A small network was shown many inputs. Here are its activations along a few directions, one row for each input.
Each table varies a few parts of the input and shows all the possible inputs, shuffled.
A made-up example of a description, with smaller parts first: one of 3 separate values, together with either a single point or one of 11 places around a ring or (one of 5 places around a ring, together with one of 6 places along a line).
Shared parts are said once, and a part with two or three values counts as separate values.
(in the rows, 128 means zero)

Other details of the inputs vary at random and push rows far along two fixed directions, the same in every table; ignore that.

A family of inputs:
x1: [104 122  82 113 168 110 114 124  81 110 128 137 134 138]
x2: [208 171 127 107  81 137 107 116 189 126 183 138  64 183]
x3: [164 155 113 115 101 123 125 121 154 100 174 141  72 166]
x4: [ 92  97 136 115 144 111 153 107  85 108 112 115 188 119]
x5: [ 87  83 119 185 152 140 130 116 173 101 123 180 146  77]
x6: [ 73 129 101 137 180 134 152 114 163 104 118 154 150  87]
x7: [162 153 150 131 112 146 135 125 165 144 120 124  62 131]
x8: [ 94 134  90 143 182 139 129 143 154 107 125 169 176  90]
x9: [140 125 168 106 116 123 128 141  55 155  82  88 126 134]
x10: [157 157 125  80 110 109 108 145  61 133 131  99 109 158]
x11: [ 93 126 157 163 168 133 141 123 180 111 129 156 173  78]
x12: [121 113 119 126 132 114 147 123  91  97 138 123 169 125]
x13: [ 75 104 144 166 189 131 134 121 160 116 114 164 198  80]
x14: [128 134 159  95 107 112 139 121  64 148 109  95 155 144]
x15: [175 174 157 109  90 146 123 118 177 163 140 130  98 157]
x16: [111 126 146 181 138 149 113 123 198 125 133 170 150  74]
x17: [106 117  88 157 160 140 144 121 172  90 151 181 144 116]
x18: [119  88 154 138 143 128 136 112 108 127 108 126 161 125]
x19: [146 117 143 117 121 130 127 125  80 160  86 107  95 150]
x20: [133 148  94 117 112 126 113 165 172 173 148  73  68 162]
x21: [ 95 119  99 151 150 124 127 151 235 128 174 110 147 124]
x22: [169 155 144 111  82 145 146 112 172 132 147 130  66 161]
x23: [ 75 104  89 158 176 124 157 124 142  70 146 171 173  93]
x24: [ 80 135 105 149 161 119 120 163 219 143 166 112 165 112]
x25: [ 84 116  84 112 174  97 127 126  58  93 126 126 153 121]
x26: [102 119  83 144 170 124 125 115 172  79 165 182 136 127]
x27: [107 108 115  96 139 117 135 116  37 150  81 102 140 148]
x28: [157 173 147  99 104 145 131 133 154 149 121 118  97 135]
x29: [129  92 159 122 113 116 147 121  59 130 101 105 121 146]
x30: [ 93 138 113 151 166 123 143 132 156  93 149 161 189  86]
x31: [126 129 136  90 127 127 125 132  65 159  86 104 145 145]
x32: [140 117 124  96 114  93 125 119  53 103 143 101 145 160]
x33: [ 96  99 149 161 167 133 150 111 173  95 132 152 171  84]
x34: [179 172 133 122  97 143 121 132 161 144 156 141 107 151]
x35: [122 122 107  87 146 101 104 141  28 132 110 110 154 150]
x36: [178 164 165 138  74 154 107 142 166 155 122 122  66 112]
x37: [111 135 137 156 172 155 124 134 203 128 112 166 140  88]
x38: [122  77 163 134  96 110 128 119  36 128  99  92 156 114]
x39: [168 149 154 143  91 157 100 140 163 160 112 134  81 115]
x40: [111  92 137 132 114 111 126 128  28 140  78  96 126 107]
x41: [172 182 120 107  88 143 101 181 218 191 162  77  55 164]
x42: [130 112 174 136  91 117 117 129  56 146 103  97 145 112]
x43: [ 76 108  83 156 159 121 132 155 215 124 165 121 132 127]
x44: [171 166 100 121 110 149 125 130 153 139 140 140  70 153]
x45: [118 103 138 180 134 150 122 111 200 110 137 167 143  80]
x46: [166 171 107 120 106 142 136 132 149 127 147 131  70 141]
x47: [102  93 120 154 139 128 118 124  91 136  87 133 131  95]
x48: [136 140 123  99 120 119 131 150  49 133 109 102 142 135]
x49: [157 136 144 113 104 142 134 106 158 138 134 128 119 154]
x50: [140 113 134 101 102 126 140 112  82 143 109 116 112 172]
x51: [159 120 156 149  75 140 128 122 142 131 131 131  72 124]
x52: [125 106 112 127 137 121 137 121  93 109 131 132 170 136]
x53: [135 138 132  94 119  91 117 130  51 121 140 104 151 151]
x54: [201 192 134 107  87 135  98 127 185 142 179 141  72 173]
x55: [118  74 149 122 129 116 139 119  37 139  87 110 140 152]
Each input here is: one of 5 places around a ring, together with either a single point or (one of 2 separate values, together with one of 5 places along a line).
Q: The inputs of x48 and x23 match in every part but the place on the ring of 5. If x31 is changed in the same way as x48 into x23, which row does it become?
A: x50
Q: A walk changes only the place on the line of 5. It starts at x51 and steps to x29. List the rest of the walk in order.
A: x22, x23, x3
Q: List by row number the other rows that have the place on the ring of 5 in common with x47.
A: x1, x6, x7, x19, x20, x25, x27, x40, x44, x46
Q: Change only the place on the line of 5 in x11. List by row number the other rows that result.
A: x14, x30, x42, x53
Q: Change only the choice among 2 separate values in x31. List by row number the other rows that result.
A: x28
Q: Change only the choice among 2 separate values in x10. List by row number the other rows that result.
A: x35

A family of inputs:
x56: [103 114 123 144 144 128 151 101 123  92 122 163 139 109]
x57: [163 189 131 141 129 160 109 119 220 122 149 183 101  95]
x58: [162 176 147 137 128 153 145 107 223  97 163 179  99 120]
x59: [146 119 155 116 121 120 119 115  44 112 103 133 149 127]
x60: [216 164 159 100  60 129 117 132 123 149 163 106  73 198]
x61: [187 157 165 102  56 140 115 160 101 198 102  70  63 161]
x62: [161 130 150 134  93 144 116 132 171 168 129  99  59 152]
x63: [121 121 118 122 140 126 142 119  87 124 104 126 103 130]
x64: [142 140  99 150 131 139 121 138 191 127 154 144  81 140]
x65: [204 145 143  98  51 142 129 109 122 149 139 116  52 195]
x66: [137 173  99 142 140 148 114 152 234 134 167 157  90 132]
x67: [147 105 163 142  76 134 134 125 101 146 109 107 113 130]
x68: [132 114 118 134 134 133 115 124  79 127  98 137 102 113]
x69: [115 107 124 156 138 132 124 105 116  95 115 175 138  91]
x70: [ 62 129  97 136 201 127 145 131 142 104 113 165 164  80]
x71: [141 171 100 125 143 159 127 136 237 131 151 162  89 129]
x72: [147 147  97 142 138 159 133 121 232 120 150 164  73 131]
x73: [ 73 113  97 123 190 120 139 119 113 105 116 146 212 105]
x74: [104  71 174 108 126  91 133 123  14 142  93  76 194 142]
x75: [189 141 120  93  59 115 114 143  90 159 146  62  43 197]
x76: [110 119 119 109 145 116 111 141  31 138  79 122 142 112]
x77: [107 124  99  97 129  95 118 158  68 136 125  79 141 151]
x78: [109 167  95 145 160 132 126 135 249  97 189 156 152  99]
x79: [ 71 116 132 162 173 133 136 136 155 121 112 142 209  63]
x80: [ 82 109 108 144 175 109 140 126 161  73 171 146 197  98]
x81: [ 65  81  93 148 159 101 139 121 119  80 152 138 183 103]
x82: [ 68  76  98 157 169 108 138 119 101  92 135 156 189 108]
x83: [ 74 102 131 130 162 121 120 146 116 151 101 103 163 113]
x84: [113  79 174 119 114 101 140 133   4 138  82  82 195 124]
x85: [120  99 137 148 120 133 133 140 104 150  95 101 119 112]
x86: [115 179 117 145 170 152 142 113 235 101 155 189 137  85]
x87: [126 130 120 105 130 106 119 139  60 143 127 102 165 154]
x88: [115 115 157 109 123 110 120 130  80 164 106  83 167 136]
x89: [161 129 144  98 111 128 137 115  97 123 131 121 132 167]
x90: [193 131 178 118  41 137 118 116 140 173 135  92  54 178]
Q: Describe the family of inputs behind these rows.
A: one of 5 places around a ring, together with either one of 2 separate values or one of 5 places along a line
Q: Change only the place on the ring of 5 in x60. List by row number the other rows that result.
A: x64, x66, x82, x87
Q: Change only the choice among 2 separate values in x84. List by row number the other rows that result.
A: x74
Q: Change only the place on the line of 5 in x60. List by row number the other rows that result.
A: x58, x59, x80, x89
